Each row below holds a small network's activations on one input, seen along a few directions.
In each table, some parts of the input vary, and every possible input appears once, in random order.
A made-up example of a description, with smaller parts first: one of 6 places along a line, together with either a single point or one of 9 places around a ring or (one of 3 separate values, together with one of 8 places around a ring).
Shared parts are said once, and a part with two or three values counts as separate values.

Other details of the inputs shift rows strongly along two fixed directions, in all tables alike. That doesn't count.
These rows show it; all are for the same input, with only those details redrawn:
[-2  7  5  5  9  6 11  2 -3 11  1]
[-3  6  0  5  8  5 10  1 -1 10  2]
[-3  5 -8  5  7  2  9  1  3  9  3]
[  4   2  17 -12 -15  -2  -7  -1  -4  -8  -2]
[-1  7 12  3  6  6  9  1 -6  9  0]

A family of inputs:
r1: [  2  -7   2   9 -11  -1 -21  -4  -4  -9  -6]
r2: [-2  8  6  6 10  7 10  2  0  9  1]
r3: [  7  -4  11 -17 -17  -4 -10  -4   0 -11  -6]
r4: [  1  -9  14  -8  -7  -4 -10   1  -6 -13   1]
r5: [ -1 -12 -39   1   5 -10  -5   2  14  -7   4]
r6: [  5   2  15   0 -19   1 -19  -9  -6  -5 -11]
r7: [  3   0  17 -13 -14  -3  -7  -3  -4  -8  -3]
r8: [-3 -2  1 10 13  3  5  6  0  2  5]
r9: [-2  7  5  5  9  6 11  2 -3 11  1]
r10: [ -2  -5 -47  -3  -7 -13  -1  -5  22  -5   5]
r11: [  5 -13   7 -11 -10  -6 -13   1  -2 -16  -2]
r12: [-4 -2  5 10 14  4  7  6 -6  5  4]
r13: [  5  -1   2 -13  -8  -4  -7  -3   1  -6  -5]
r14: [ -2 -13 -33   1   0 -11  -4   0  13 -10   6]
What do these inputs look like to the network?
> one of 2 separate values, together with either a single point or one of 6 places along a line
The inputs of r1 and r6 match in every part but the choice among 2 separate values. If r12 is changed in the same way as r1 into r6, which row does it become?
> r9

A family of inputs:
r15: [  2   1  -7   5   6   0 -12   1   5  -4   0]
r16: [ -8  -5 -18  16   7  -1  -1   3   6   6   3]
r17: [ 1 14 22 -2  8 13  9  0 -2 12 -7]
r18: [ 11  -9  17 -11 -24  -6 -24   2  -4 -21 -10]
r19: [ -3  -3  26  15  13  10   4   0 -16  14  -1]
r20: [  8 -18 -12 -17 -34 -14 -33  -4   4 -27  -1]
r21: [-2  6 10  0 -1  3  9 -3 -3 13  2]
r22: [ -3   0 -34   3  -8  -6   8  -7  17   2  10]
r23: [  0   1  30   8  20  14   2  -5 -16   9 -12]
r24: [ -6  13 -17  11   5   1  14  -1   9   9   9]
r25: [  5  -2   3 -28 -35 -11 -19  -8  -1 -19  -7]
r26: [  2  -7 -24   8  10   1  -5  -3  11   2   1]
r27: [ -6  -1 -16  -5  19  -3  23   3   5   8   7]
r28: [ -6   0 -15  17   9  -3  -3   3   3   5   7]
r29: [ 11   3  28 -23 -24  -5 -10  -7 -10 -11 -13]
r30: [  9  -6 -11 -28 -41 -14 -23  -6   9 -21   0]
r31: [ 12  -2 -10 -26 -40 -16 -21  -1  14 -24  -5]
r32: [ -7   8 -17  11   4   4  17  -1  11  10   6]
r33: [ 4 17 16  2  6  7  9  4 -7 11 -3]
r34: [  6 -16  37 -20 -12  -4 -15  10 -11 -27  -2]
r35: [ -2  -7  27   0  -4  -1 -10  -5 -16  -3  -7]
r36: [ -6 -16 -33   4  21  -9   9   4   8  -3   8]
r37: [ -6   3 -33   2  -7  -8   4   0  19   6   7]
r38: [  2  -1 -29  14   6  -5  -5   5   9  -1   2]
r39: [-5 -1 18 17  7 10  4  1 -8  2 -1]
r40: [  4   1  -8 -24 -40 -21 -25  -2  12 -23   4]
r41: [ -1  -5 -21 -10   8  -5  16   5  11   2  12]
r42: [  1   5 -32   1   7   1   8  -5  18  12   4]
r43: [  4 -10 -37  10   2  -6  -5  -1  12   0   2]
r44: [ -7   5 -18   5   2  -2  14  -9   7   7   3]
r45: [ -1   9  50  -9  -5   6   5  -6 -22   8  -9]
r46: [ -4   0  24  11  16  13   4  -2 -22  11  -9]
r47: [  3   5  31 -20  -1  -1   5  10  -9  -9   5]
r48: [ -5   0 -22  -3  15  -2  21  11  13   5  10]
r49: [ 2 20 26  1 13 13  9  1 -6 14 -3]
r50: [ -9  -5 -13  21  16   3  10  -6  -2   8   1]
r51: [  1 -13  11   0  17   2   7   8  -8  -3   6]
r52: [ -4  -5 -21  12   5   3  -4   4   4   2   0]
r53: [ 7  8  8 -1  1  5 10 -1 -3 12 -4]
r54: [-3  1  6 14  2  2 -3  0 -5 -4  4]
r55: [ -3 -12 -34  14  -1  -6  -2  -5  12  -4   9]
r56: [ -3   0 -15  17  20   8   3   2   8  10  -2]
r57: [-2 10  8 -1 -1  9  7  3 -3 10 -3]
r58: [ -2  -2  28   5  25   7  10  13 -15   0   5]
r59: [ -2  17  20   1   5  11   8   3 -11  12  -1]
r60: [  6  -8   0 -13 -29 -11 -32   1  -1 -27  -1]
r61: [ 1 10 11 -6  8  7  8 -7 -2 10 -8]
r62: [  6  -2  41   0   3   7  -5  -3 -24  -1 -15]
What do these inputs look like to the network?
> one of 2 separate values, together with one of 4 places along a line, together with either a single point or one of 5 places along a line
The inputs of r43 and r62 match in every part but the place on the line of 4. If r20 is changed in the same way as r43 into r62, which row does it become?
> r46
The inputs of r17 and r61 match in every part but the place on the line of 4. If r34 is changed in the same way as r17 into r61, which row does it become?
> r36
Which other rows agree with r40 in the place on the line of 4 and the choice among 2 separate values? List them by row number.
> r24, r33, r47, r49, r59
Which other rows does r55 become when the choice among 2 separate values takes its other values? List them by row number.
> r22
Which other rows agree with r41 in the place on the line of 4 and the choice among 2 separate values? List them by row number.
> r21, r22, r30, r42, r53

A family of inputs:
r63: [ -3  -3 -37  10  14  -1   4  -1  17   2   8]
r64: [  5  -8   4 -14 -14  -9 -13   8   1 -16   3]
r65: [ 1 17 21 -4 12 11 21 -3 -7 21 -5]
r66: [ -9  -6 -39   9  11  -7  10  -1  12   3   6]
r67: [-4  2 -6 17 22 13 12  2  4 14  0]
r68: [ -3  -8 -46  11   9  -4   3  -4  22   6   3]
r69: [ -4  -6 -12   5   4  -2   3  -5   4   1   4]
r70: [  4  -6  -7  -2 -16  -5 -10  -5   1  -9  -4]
r71: [  4  -6   2 -13 -11  -7 -13   1   2 -20  -2]
r72: [  3  -6   4  -5 -16  -5 -14   1   7 -14   0]
r73: [  4  -3   4  -3 -20  -5 -13  -2  -3 -12  -1]
r74: [ -3  -1  24   5  19  11  15   5 -18  14  -3]
r75: [  2  -6  18  -9 -16  -4 -12  -4  -4 -15   3]
r76: [  3  -2   1  -7 -10  -6 -16  -4  -3  -5  -7]
r77: [  1  -1  20   3  22  10  12   5 -15  14  -4]
r78: [ 0  1 18  8 20 10 10 -4 -9 11 -2]
r79: [-2  1 13  6 20  6 11  1 -9  8 -4]
r80: [ -1  12 -23  -5  -5  -5  10   2  17   6   7]
r81: [ -5   2 -48  11  10  -4  -2   2  16   7   4]
r82: [  3  -3  16 -10 -12  -7 -11   4  -3 -18  -1]
r83: [-4 18 14  0  5  8 21  0 -4 18  3]
r84: [  2 -10   7  -8 -18  -4 -12  -6   1 -12  -5]
r85: [-2  5 22 12 17 10 10  3 -8  9  3]
r86: [ -1  -4 -12  -5 -16  -9 -15  -4   0  -7  -3]
r87: [  0   0  15  -7 -18  -5 -17  -1 -10  -9  -2]
r88: [  2 -10   0 -12 -15  -9 -10   4  -2 -14   5]
r89: [ -3   4 -18   8   2  -4  -5   4   5   4   3]
r90: [ 0  0  8  4 20 10 10  9 -8  9  0]
r91: [  4   6  12 -24 -26  -6  -2  -7   1  -7  -4]
r92: [  4  -2 -17   7   3  -1  -1  -4   5   3  -3]
r93: [ -1   1 -41  17   6  -4   4   3  17   5   6]
r94: [ -7   5  26  11  18  10  15   4 -16   9   1]
r95: [ 0 20 24 -3 12 15 20  1 -6 18 -3]
r96: [  9  -2   7  -7 -15  -1 -15  -1  -1 -14  -6]
r97: [  2  -4  26  -6 -17   1 -11  -2  -6 -11  -2]
What do these inputs look like to the network?
> one of 5 places around a ring, together with either a single point or one of 6 places along a line
The inputs of r75 and r69 match in every part but the place on the ring of 5. If r97 is changed in the same way as r75 into r69, which row does it become?
> r84
Which other rows agree with r68 in the place on the ring of 5? List them by row number.
> r65, r76, r77, r78, r79, r92
Which other rows does r90 become when the place on the ring of 5 takes its other values? List them by row number.
> r64, r74, r77, r88
Which other rows does r85 become when the place on the line of 6 takes its other values? List them by row number.
> r64, r72, r82, r89, r93

A family of inputs:
r98: [  0 -13 -29  -5   5  -2   9  -3  11   3   7]
r99: [ -1   2 -16  17   5  -2  -4   3  -4   2   3]
r100: [  2  21  13 -16  -7   5  10   5   4   5   1]
r101: [ -2  22 -12   5  -8   1   2  -3   3  18  -1]
r102: [  3   9  39   0   8   9  -9  -6 -24   6 -17]
r103: [  0   2  35   0   3   5  -5 -12 -22   4 -18]
r104: [  4  -1  -6 -21  -2  -7  -9   1   7 -15  -5]
r105: [ -3  24 -12  23  18  14  25  -5  14  31   3]
r106: [  1 -10 -15 -10 -17 -18  -5   1   1 -20   6]
r107: [ -5  -3 -10  10  11   6   3 -14   2   6  -8]
r108: [ 10  -8 -25  -8 -16  -5 -25   0  13 -14  -2]
r109: [-12  19 -27   8  14   2  35  -1   8  31   8]
r110: [  6 -17 -22  -6 -19  -5 -17 -11  10 -12  -1]
r111: [ -7  -7  22   7  -6   4 -10  -6  -8  -8   2]
r112: [ 12  -1  47   2   5  16  -5  -4 -15   5 -10]
r113: [  2  17   0 -22 -21  -8   0   1   3   1   3]
r114: [  5   3  40   6   2  15  -7  10 -16   1 -13]
r115: [  5  -3  38   2   0  11  -5  -5 -26  10 -12]
r116: [  4  -2   0 -11 -10 -11  -7   8  -6 -15   6]
r117: [  1 -16 -23 -14 -20 -19  -8   4   8 -15   1]
r118: [-20   1  -5  26  41  14  34   4  -2  25  14]
r119: [ 3  4  8 11  2  7 -6  6 -6 -7 -1]
r120: [ 8 -7 19 -9 -2  0  2  7  2 -8 -1]
r121: [  9  -9 -21 -21 -11  -8 -13   6  13 -15   3]
r122: [ -4 -10 -30   4   2  -6  12   0  11  -8  12]
r123: [  5  20   5  -8 -22   3  -9  -2   7  -1  -5]
r124: [ -5   7 -35 -10 -13  -6  17  -7  23   5   9]
r125: [ -5  15 -23   6 -13  -3   6 -10   8  16   0]
r126: [  0  -3  17   8  -9  -1  -7  -3 -16  -7  -4]
r127: [ -5  -2 -12  -5  12  -6  10  -5  -1   5  -4]
r128: [ 12  -9   8 -17  -4  -3  -4   0   5  -9   2]
r129: [  2 -15  -4   2 -18  -2 -12  -4   4 -11  -5]
r130: [  0 -11 -10 -20  -9  -9  -4 -11   7 -15  -4]
r131: [  7   1  21  -2   2   3 -10 -11  -1  -5 -12]
r132: [ -1  -9 -10   3 -13 -10 -20  -3  16 -18   8]
r133: [  8  -6  -9  -6 -13  -5 -22  -2  -4  -3  -4]
r134: [  1 -16  -8 -12 -14  -7  -1   2   7 -13   1]
r135: [-14   6 -24  31  30   9   7   8   8  16  10]
r136: [  7 -10 -20 -11 -14 -16  -6   2  18 -26  11]
r137: [  5  -4  -7 -12   2  -4  -2   5  -4   3   2]
r138: [ -6  24 -11  13  28  13  42   1  14  34   9]
r139: [ -8  -9  -3   4 -15 -11 -19  -4  -2 -11   3]
r140: [ -9  -3 -34  33  20   7  17  -4   7  11   8]
r141: [ -6  -5 -19   4  11  -7   6   4  18  -4  16]
r142: [  0 -13 -41  -7   0 -12   3  -1  11   2   6]
r143: [  8  -7 -12   4 -16  -9 -15  -3  12 -21   4]
r144: [  6   4  49 -13  13   8   7  -4 -13   0 -10]
r145: [-7 12 -4 24 43 16 33 15 -5 20  9]
r146: [  2  -6 -10  -8  -4  -8  -3  11   0  -3   1]
r147: [  1  11  14  -7 -27   4  -2 -14   2   1  -5]
r148: [  2   7  39 -14  11   4   2   0 -23   4 -11]
r149: [ -5   1  19   5  -4  -1 -18   2 -13  -4   1]
r150: [ -4  -6 -10  17   4   1   2   2  -4  11  -5]
r151: [ -8   8  -5  36  37  17  20  10 -11  36  -3]
r152: [ 8 -5 24  6 -4  6 -7  2 -2 -3 -8]
r153: [  5  -4   9 -12  -5   0  -4  14   1 -11  -3]
r154: [-13  -6 -15   4   8 -10   7   3   2   1  12]
r155: [ -4   5  48  -6   9   9   0  12 -17  -5   2]
r156: [ -5   1  26  -8   2  -3  -5   9 -15  -4   6]
r157: [  4   9  38  -1   9  13  -9  -3 -16   0 -17]
What do these inputs look like to the network?
> one of 2 separate values, together with one of 5 places around a ring, together with either a single point or one of 5 places along a line
The inputs of r119 and r143 match in every part but the place on the ring of 5. If r121 is changed in the same way as r119 into r143, which row does it become?
> r128
The inputs of r109 and r113 match in every part but the place on the ring of 5. If r117 is changed in the same way as r109 into r113, which row does it become?
> r146
Which other rows does r127 become when the place on the ring of 5 takes its other values? List them by row number.
> r104, r130, r144, r148
Which other rows agree with r147 in the place on the ring of 5 and the choice among 2 separate values? List them by row number.
> r107, r110, r111, r129, r140
Which other rows does r114 become when the place on the line of 5 takes its other values? List them by row number.
> r108, r119, r135, r157
Start at r155 and move only the place on the ring of 5, one step at a time. The first step leads to r156. Which rows follow, in order?
> r154, r118, r141
